Each row below is a small network's average activation on inputs in which a field has the value named, seen along a few directions.
Related values have similar rows: they may be neighbours, one step apart, or belong to one group.

Other fields shift rows strongly along two fixed directions, in all tables alike. That doesn't count.

Values of W:
w2: -23 45 49 -25 -5 43 -14 16 25 10
w13: 34 -25 -30 -2 -9 22 6 -10 -20 2
w16: 9 13 28 -13 12 14 2 5 -18 25
w4: 11 -11 -5 -19 -16 -6 18 12 18 7
w18: 0 -2 13 -17 -1 -23 6 2 24 18
w7: -26 52 29 -29 -17 -30 -15 8 66 18
w15: -16 31 -7 -6 -12 -5 -14 0 41 -10
w14: -5 11 30 -14 -12 24 7 2 -10 6
w10: -21 -27 -6 36 14 -15 7 0 -13 -31
w19: 20 56 -43 -10 -36 9 -31 -15 -22 -6
w12: 33 6 -85 -6 -48 -3 5 -5 -1 -24
w9: 26 -3 -48 16 -3 7 -21 -16 -1 -8
w11: 6 -35 19 43 50 9 -2 -8 -48 6
w1: -10 -10 44 4 39 -1 -20 -7 26 24
w3: -2 10 42 -30 6 2 -8 -1 31 35
w6: -4 -7 -33 26 7 -30 4 -4 -33 -15
w17: 13 15 -50 -9 -22 -43 25 -13 -27 -8
w5: -12 7 -8 -15 -22 -17 27 6 -10 -5
w20: -42 -46 53 22 34 9 21 23 3 -24
w8: 8 -81 4 48 40 35 -2 6 -30 -19
Each value of W is a pair of two hidden parts, and every pair occurs once (5 first parts, 4 second parts).
w1 and w6 share the first part; w1 and w9 share the second. Which value has the first part of w9 and the second part of w6?
> w10
w17 and w16 share the first part; w17 and w20 share the second. Which value has the first part of w20 and the second part of w16?
> w2
w15 and w19 share the first part; w15 and w7 share the second. Which value has the first part of w7 and the second part of w19?
> w11

Values of Y:
y21: 5 -5 19 -1 26 18 -8 -6 6 19
y6: 21 23 -51 -7 -25 14 -20 -5 3 -6
y16: -25 -12 65 -10 16 -7 17 13 24 18
y18: -32 61 62 -48 -17 9 -4 7 33 27
y19: 4 -60 -44 51 22 -23 11 -2 -37 -27
y11: 5 50 -11 -35 -45 -5 14 4 0 6
y8: -5 -22 55 4 41 23 -8 4 -9 16
y10: 5 9 -38 6 -21 -35 -4 -9 0 -9
y7: 16 -43 16 26 39 20 -13 2 -9 9
y12: -13 -37 23 18 33 -19 6 2 12 -4
y5: 20 -7 -3 8 6 20 -11 2 2 3
y4: -25 55 34 -54 -28 -11 13 17 38 21
y22: -33 -27 45 25 32 10 0 16 12 -16
y20: 28 37 -70 -39 -53 -37 20 -16 2 0
y15: 27 67 -88 -35 -79 -1 -26 -26 8 -14
y1: -31 27 27 -4 -8 -8 -3 8 33 -5
y2: -2 13 -15 -12 -13 -29 12 -2 23 11
y17: 9 -18 -6 8 5 4 18 2 -44 -8
y9: -43 -2 62 2 19 26 -20 17 44 -1
y3: 31 -53 -78 60 9 4 1 -12 -62 -48
y14: 26 -33 -7 20 24 11 -2 -16 -35 5
y13: 15 -21 3 14 19 14 9 -2 -44 3
Y is arranged as a ring.
A walk along Y starts at y22 and steps to its neighbour y3. Put y21, y20, y17, y9 in the order it reaches them.
> y9, y21, y17, y20
Which values are neighbours of y19? Give them in the order they are listed.
> y10, y1
Which values are neighbours of y5? Give them in the order they are listed.
> y6, y7
How many steps from neighbour to neighbour lead from y15 to y4, at the fewest?
> 11

Values of N:
n21: 12 64 -14 -32 -38 20 -31 -20 13 12
n19: 9 33 -62 -15 -37 -46 17 0 -8 -12
n20: 46 -50 -68 32 3 14 16 -18 -89 -8
n7: -23 -59 76 27 69 19 -27 11 33 4
n2: 22 -49 -66 36 -1 -26 29 -4 -44 -28
n4: -18 51 56 -26 -8 33 -22 13 38 26
n8: -28 -27 52 9 31 -27 19 12 22 13
n9: -46 86 31 -60 -49 0 -18 13 93 2
n14: -10 97 -28 -57 -72 -4 -36 -6 73 14
n3: -1 -34 12 10 22 -23 19 -5 -6 13
n16: 28 57 -56 -39 -56 9 -7 -8 -31 -2
n17: -69 -9 91 4 32 -8 12 30 48 1
n22: 26 72 -86 -23 -71 -17 -18 -14 13 -23
n13: 2 -59 42 26 47 6 27 11 -24 16
n12: 51 -9 -88 25 -20 16 4 -27 -74 -12
n18: 2 -37 41 26 47 16 -28 -4 8 4
n5: -35 23 29 -17 -11 -3 -8 6 42 -22
n11: -55 36 63 -18 -2 -5 -3 20 57 -1
n15: 35 -68 -18 34 33 1 27 3 -67 -2
n1: 36 6 -61 0 -13 11 -21 -18 -26 -6
n10: -21 -64 97 28 70 29 21 22 -19 20
n6: 38 -61 -46 28 25 -17 30 -17 -53 -7
N is arranged as a ring.
A walk along N starts at n8 and steps to its neighbour n3. Put n17, n22, n13, n11 in the order it reaches them.
> n13, n22, n11, n17
Which values are neighbours of n16? Give them in the order they are listed.
> n20, n12
Which values are neighbours of n21? Give them in the order they are listed.
> n4, n1
How many steps from neighbour to neighbour lead from n7 to n19, at the fewest?
> 8
